Each row below holds a small network's activations on one input, seen along a few directions.
Each table varies a few parts of the input and shows all the possible inputs, shuffled.
Descriptions start from the smaller parts, as in this example, which fits no table here: values(2) and (point or line(11) or (line(6) and ring(8))).
Shared parts are said once, and a part with two or three values counts as separate values.
(in the rows, 100 means zero)

Other details of the inputs vary at random and push rows far along two fixed directions, the same in every table; ignore that.

Table:
x1: [148 114 72 197 111 83 101 138 100 107 157 88]
x2: [44 52 129 14 49 102 92 91 100 129 81 95]
x3: [97 134 85 91 131 125 110 81 85 59 56 112]
x4: [107 65 116 107 51 79 80 147 106 156 162 85]
x5: [62 56 120 46 54 86 102 108 111 121 83 89]
x6: [99 134 97 82 144 134 105 63 128 62 69 103]
x7: [119 121 80 144 107 94 101 112 104 89 96 92]
x8: [71 66 160 43 60 85 93 82 118 118 100 79]
x9: [80 116 104 56 116 114 110 49 147 61 35 96]
x10: [97 132 83 88 134 123 112 82 82 63 49 120]
x11: [105 126 81 117 109 112 93 92 91 90 88 102]
x12: [70 131 124 65 120 117 100 34 103 53 40 99]
x13: [108 122 73 115 127 108 105 87 75 79 83 124]
x14: [64 38 119 42 51 79 100 116 105 138 87 95]
x15: [145 103 75 182 126 97 100 146 78 116 172 107]
x16: [72 42 127 35 47 80 97 116 99 152 102 100]
x17: [91 118 83 91 114 95 116 81 95 70 46 110]
x18: [86 29 120 80 62 89 86 155 89 163 163 98]
x19: [95 139 78 92 123 120 101 69 87 64 49 110]
x20: [124 130 86 124 112 98 110 95 93 82 88 107]
x21: [82 133 90 66 119 132 102 75 92 66 30 109]
x22: [101 129 102 69 123 117 107 53 136 71 61 102]
x23: [114 107 79 134 113 102 100 107 80 101 114 115]
x24: [85 119 82 73 117 100 119 72 90 64 22 120]
x25: [129 121 81 147 124 114 98 120 87 97 123 99]
x26: [104 32 121 91 49 67 90 154 93 174 172 94]
x27: [152 136 72 173 122 92 100 121 89 93 135 99]
x28: [86 45 130 87 61 93 75 123 142 159 190 76]
x29: [154 117 78 183 114 78 105 135 86 114 169 105]
x30: [41 55 170 10 66 107 92 80 115 117 83 81]
x31: [130 113 75 168 116 94 98 120 83 103 153 109]
x32: [141 127 106 189 127 82 100 97 111 69 140 80]
Description of these inputs: line(4) and (values(2) or line(6)).
- Changing only the line(4) part turns x23 into x15. The same change can be made to x13. Which row results? => x18
- Which other rows does x32 become when the line(4) part takes its other values? List them by row number. => x8, x12, x30
- Which other rows does x32 become when the values(2) part takes its other values? List them by row number. => x9

Table:
x33: [106 134 59 123 145 110 125 82 119 60 55 122]
x34: [112 139 101 116 134 137 96 70 99 62 65 121]
x35: [129 139 90 169 120 94 122 110 75 72 99 103]
x36: [63 108 107 43 88 111 95 82 53 87 52 135]
x37: [68 100 104 30 70 91 106 62 127 96 31 118]
x38: [94 106 84 116 125 100 96 83 111 69 93 103]
x39: [135 109 94 129 106 78 122 121 83 86 99 105]
x40: [73 70 110 60 56 85 89 82 120 123 108 89]
x41: [130 85 96 177 88 86 79 163 98 118 173 74]
x42: [90 106 118 68 103 118 100 86 126 90 110 93]
x43: [98 99 126 76 114 108 96 88 114 106 98 98]
x44: [69 54 138 96 68 83 100 111 89 139 130 83]
x45: [64 106 128 16 93 134 106 55 120 75 62 86]
x46: [113 116 75 123 120 105 95 121 58 99 120 120]
x47: [74 73 116 98 87 97 82 113 106 106 116 79]
x48: [80 107 105 36 70 93 100 79 115 98 23 103]
x49: [101 41 121 78 64 64 106 117 101 130 126 103]
x50: [103 73 135 106 91 101 85 118 109 138 150 92]
x51: [137 151 27 149 159 141 115 92 84 76 80 129]
x52: [136 104 70 162 115 93 109 148 107 105 130 89]
x53: [86 81 113 85 64 89 86 94 105 129 113 74]
x54: [123 142 98 118 149 110 106 81 115 71 99 105]
x55: [102 69 82 94 89 107 92 146 76 148 147 102]
x56: [99 51 116 117 87 69 97 105 93 128 150 89]
x57: [115 136 88 115 94 97 96 89 97 89 70 88]
- Describe the family of inputs behind these rows. => line(4) or line(6) or (values(3) and ring(5))
- Start at x45 and move only the line(6) part, one step at a time. The first step leads to x42. Which rows follow, in order? => x54, x43, x50, x34
